Each row below holds a small network's activations on one input, seen along a few directions.
Each table varies a few parts of the input and shows all the possible inputs, shuffled.
Descriptions start from the smaller parts, as in this example, which fits no table here: line(6) and (point or line(9) or (values(2) and ring(8))).
Shared parts are said once, and a part with two or three values counts as separate values.

Other details of the inputs vary at random and push rows far along two fixed directions, the same in every table; ignore that.

Rows:
r1: [ 10 -21   7 -23  17   4  -2 -26 -23   2 -18 -13 -15  14]
r2: [-4  2 -8  6  3  4 -5  4  2  0  3  2  5  1]
r3: [-32  43  33  13 -53 -38  15   5 -37  14 -27  42  14  -3]
r4: [ 2  2 -3  1 -4  8  4  4  7  3  2  5 -8 -9]
r5: [-17  21  35 -18 -31 -36  11 -24 -61  22 -46  42  15  29]
r6: [  4   6   7   7  -3   3 -11   1   5  -1   6  -3   5  -8]
r7: [ 2 -1 -7  5  0 -1  0 11  2 -2  6 -1  8  6]
r8: [ 12 -21   5 -22  20   7   8 -28 -22  11 -15 -14 -10  14]
r9: [ -5  -2   1   7   2 -11   3   3   6  -1  10  -5  -8  -1]
r10: [-5  1 -6  2  0  4 -8  3  4  0  5  1  7 -1]
r11: [ -3  -1 -13   1  -6   3   4  -1   6   4  -1  -7  -1  -4]
r12: [ 3  1 -4 -1 -7  7 -1 -1 11 -5 -1  4 -2 -5]
r13: [ -9   0 -13  -1  -4   2   7  -3   3  -3  -1 -12  -1  -4]
r14: [ 3 12 -7 -5  1  1  1 -2 10 -5  2  4 -7 -8]
r15: [  1   8  -5  -3   2   3   4  -1  10  -4   1   6  -9 -10]
r16: [-12  -4  -8   0  -4   5  10   0   1  -1   2  -9  -5  -8]
r17: [ 3 -3  1  6  3  2  3 13 -2 -2  9  4  5 -3]
r18: [-10  -1 -10  -4  -7   2   4  -3   4  -3   1 -13   1  -5]
r19: [ 0 -5 -5  7  1  1  3 12  1 -1  5  1  6  4]
r20: [  0   8  -3  -4   2   4   5   0   8  -2   4   6 -11 -12]
r21: [ -5   3  -3   5   2   2 -10   1   9   3   6   2   6   5]
r22: [ 2 -1 -3  3 -4 -2 -3  9  8  1  7 -3  7  8]
r23: [-1 -5 -3  6  1  2  3 14 -1  1  8  1  3  2]
r24: [-10   2  -4  -8   0   1  -1   0  11 -10  -6  -3  -7  -9]
r25: [ 15 -19  12 -17  27  10  -3 -20 -26  17  -9   0  -7  17]
r26: [ 35 -12  18 -18  23   2  -3 -18 -23  10  -8  -3  -2  18]
r27: [ -3   1  -1   3  -1 -14  -4  -1  10  -3  10  -8  -2   2]
r28: [11  1  5  8  0  1  1 10  3 -4  6  3  4 -5]
r29: [-31  50  19  -7 -53 -42  16  -2 -26   9 -30  44  11  -2]
r30: [-6  0 -1  8  1  4 -8 -2  9 -3  4  5  5  6]
r31: [ 0  1  3 10  5  3 -3  5  2 -2  5  3  6 -5]
r32: [ 4  2 -5  2 -4  6  3  2  9  1 -1  4 -5 -7]
r33: [ -5  -6  -9   1 -10   5   3  -4   8  -2  -1  -5   0  -4]
r34: [  4  -4   0   5  -1   1  -2   8   2 -10   7   3  11   1]
r35: [ 1 -5 -1  5 -5  0 -1  6  8 -5  5 -1  5  9]
r36: [-8  7 -7 -7  3 -1  1  3  9 -4 -6 -5 -7 -9]
r37: [ 5  6 -8  0 -4  5  0  1  9  1 -1  3 -3 -5]
r38: [ 3  2  8 10 -4  5 -9 -2  5 -7  4  0  3 -6]
r39: [-11  -3  -9   2  -2   1   4   3  -1  -6  -5  -9 -11  -8]
r40: [ -4  -2   0   8   2 -12   2   1   8  -3   7  -6  -6   1]
r41: [-11   2  -3  -7   4   2   4   6   7  -1  -3  -3 -12 -13]
r42: [ 9  1  7  7  0  2  2 12  1 -2  9  3  1 -7]
r43: [ 4  5 -5 -4 -7  5 -3  1 10  1  1  2 -1 -7]
r44: [ 3  3  7 12  0  5 -4  2  3 -1  4  0  0 -9]
r45: [ 1 -4 -3  8 -1  0  3 10  6  1  5  0  3  7]
r46: [ 23 -13  18 -19  25   3 -11 -24 -23  13  -8  -3   3  16]
r47: [ 5 -1 -1  2 -1 -1 -4 10  2 -4  9  1 12 -1]
r48: [ 4 -3 -1  7  3  1  2 12  0 -4  6  4  8 -2]
r49: [ 0 -6 -4  4 -3  1 -2  8  3 -7  6  1  9  6]
r50: [ 1 -2 -5  1 -2 -1 -4 11  3 -1  8 -2 10  5]
r51: [ 20 -15  12 -17  26 -12  -2 -27 -17  11  -7 -12 -11  24]
r52: [-12  -4  -7   1  -2   3   5   4  -3  -4  -2  -9 -13 -10]
r53: [ 0 -4 -1  7 -1  1  4 12  4  4  8  0  0  5]
r54: [-6 -5 -8  2 -6  6  8  2  4  7  1 -4 -5 -8]
r55: [12  4  5  3 -3 -1 -5  9  4 -4  9  0  8 -4]
r56: [-4  5 -5  9  4  2 -6  2  8  3  4  3  4  6]
r57: [-6 -2 -5  7  3  6 -2  5  2  0  3  4  3 -2]
r58: [ 3  0 -5  6 -2 -2  0  9  7  1  5 -3  5  9]
r59: [-11  -5  -9  -1  -8   4   5  -6   4  -9  -1 -10   0  -3]
r60: [ 12 -10  10 -34  23   0  -4 -23 -15  10 -19  -9 -12  10]
r61: [-6  1 -3 10  4  4 -3  3  8  3  4  5  2  4]
r62: [ 0  0  4  8  1  3 -8  1  4 -8  5  3  9 -3]
r63: [ 2  5  1  9  4  1 -6  4  2 -3  6  1  8 -3]
r64: [-8  1 -1 10  5  5 -2  4  6  5  7  5 -1  2]
r65: [ -4  -2 -11  -2  -9   3   1  -2   7   4   1  -8   1  -5]
r66: [  1   8  -4  -5  -2   3   0  -5  12 -10   2   6  -6  -8]
r67: [ -4  -3   1   6  -2 -12  -2  -3  10  -9   8  -6  -3   4]
r68: [ 6  1 -3  6  2 -1 -1 11  1 -5  7  2 10  1]
r69: [ 13 -16   2 -22  21   3  -1 -24 -24   7 -18 -16 -16  14]
r70: [ 10   0   6   6  -4   1  -3   6   4 -10   7   3   6  -3]
r71: [-10  -1 -10  -3  -5  -1  -2   1   1  -6  -3 -12  -7  -7]
r72: [ -5  -4 -10   3  -6   5   7   0   6   4  -2  -5  -3  -6]
r73: [ -9   3  -5  -6   4   1   3   4   9  -4  -6  -3  -9 -11]
r74: [ 5  7  4 10  0  3 -7  1  4 -2  4 -2  3 -7]
r75: [ 21 -16  21 -15  29   6  -4 -21 -27  15  -7   0  -4  14]
Description of these inputs: line(5) and (point or ring(6) or (values(2) and line(4))).
Changing only the line(5) part turns r75 into r62. The same change can be made to r16. Which row results?
> r59
Changing only the line(5) part turns r8 into r13. The same change can be made to r45. Which row results?
> r58
Change only the values(2) part in r7. List by row number the other rows that result.
> r2
Change only the ring(6) part in r24. List by row number the other rows that result.
> r1, r12, r33, r59, r66

Rows:
r76: [ 25 -31 -29 -14  38  40 -15 -10  41 -19  22 -43 -22 -18]
r77: [-10  -2 -26  35  -3  25  -4  35  38 -11  33  -7   8 -23]
r78: [ -4 -14 -18  -6   5  13  11   6   5  -2   0 -17 -13  -9]
r79: [ -3  -8 -16  -8   7   2   7  -2  12  -6   2 -19 -18  -9]
r80: [ 31 -11  38 -31  33  -4  -3 -38 -45  24 -24   9 -12  24]
r81: [ 37 -40 -22   4  43  47 -10  11  28  -5  33 -32  -7  -8]
r82: [-36  17  -2  16 -46 -40  11  18  -9  -6  -5   8  24  13]
r83: [  0  36  35   0 -32 -39   2  -1 -28   5 -18  38  18  10]
r84: [-30  36 -16   6 -46 -10   8  16  17  -9  -8  20  10 -22]
r85: [ 33 -28  23 -17  33   9  -6 -25 -40  26 -12   6   8  40]
r86: [-27  32  13 -13 -42 -38  20 -10 -23   5 -33  22  -3   1]
r87: [  3 -32 -24  -5  34  31  -1  -2  17  -2  12 -31 -21  -7]
r88: [-43  33 -10  13 -42 -15   5   9  15 -12  -8  13   3 -24]
r89: [-11 -13 -32  10  18  19  -4   8  41 -16  23 -31 -21 -21]
r90: [ 42 -28  28 -27  28   4   0 -27 -50  27 -19   8   9  43]
r91: [ 39 -18  34 -17  36  -3 -15 -29 -32  20  -8   6   7  40]
r92: [ -1  28  33   6 -31 -38   4   6 -31  10 -15  38  27  21]
r93: [ 38 -12  32 -32  30  -1   0 -30 -37  17 -18   4 -12  17]
r94: [-11 -22 -25  20  11   5 -12  13  30 -17  29 -32   7   7]
r95: [-25  27  -1  23 -40  -8  16  31  -1  -8  -1  20  11 -27]
r96: [-19  39  11  30 -32 -24  -8  23  15 -12  11  28  19 -13]
r97: [-18  11 -36  15  -7  24 -10  17  53 -19  21  -9  -2 -31]
r98: [-14  10  11 -17  -8 -19   7 -24 -17   9 -24   5 -13   7]
r99: [  3  -9  -2   9  13  20  -1   5   1  -1   7  -5  -5 -13]
Changing only one part turns r76 into r88. The same change can be made to r90. Which row results?
> r85
What do these inputs look like to the network?
> values(2) and (point or line(5) or ring(6))
Change only the values(2) part in r98. List by row number the other rows that result.
> r86
Change only the values(2) part in r77. List by row number the other rows that result.
> r81

Rows:
r100: [ -6  -9   7  -6  24  -5  -7 -20  -3   4  -3 -13 -17   8]
r101: [  5 -12   8 -10  18 -14   3 -13  -6  -1  -1 -20 -21   6]
r102: [-12   5 -15  49  -6   6 -15  44  36 -13  42   5  31  -2]
r103: [ 27  -2  17  -7  12  20  -5 -13  -9   6  -4   5  -5 -14]
r104: [ 14   6   4 -21  18   2 -17 -24  10   1  -5   4  -7   8]
r105: [ -4 -25 -14 -15   0   9   4 -18 -11   4 -11 -24  -2  14]
r106: [-28  -4 -43  22 -26   3  13  29  38 -14  20 -23   0 -15]
r107: [-10 -22 -16 -11   8   9   4 -20  -5  14  -9 -16  -6  19]
r108: [-49  42  29   3 -56 -57  16  -5 -41   2 -36  30   9   2]
r109: [ 11 -14  -3 -18  16  10  15   2 -15   7  -8  -5 -14  -1]
r110: [-10  24 -14  35 -12  23  -6  29  42 -10  26  13   0 -42]
r111: [  7 -15  -2 -17  14  19   5  -4 -18   2 -12  -5  -7  -5]
r112: [ 20   3   6 -24  11   1 -16 -24   5  -9  -6  -3  -2   2]
r113: [ 30 -20  14   7  17  -6  -6  10 -13   7  16  -1  18  30]
r114: [-23  56  25 -12 -59 -58  15  -4 -23   4 -35  46  12   5]
r115: [ -5   1 -13  46 -14   6 -14  45  31 -24  39  -1  34  -7]
r116: [ 32  -2  16  -8  13  13   4  -8  -6  10   0   6 -13  -9]
r117: [  1 -12  -5 -14  21  19   5  -5 -12  12 -10   2 -11   1]
Changing only one part turns r112 into r104. The same change can be made to r103. Which row results?
> r110
What do these inputs look like to the network?
> values(3) and (point or ring(5))
Change only the values(3) part in r107. List by row number the other rows that result.
> r105, r106
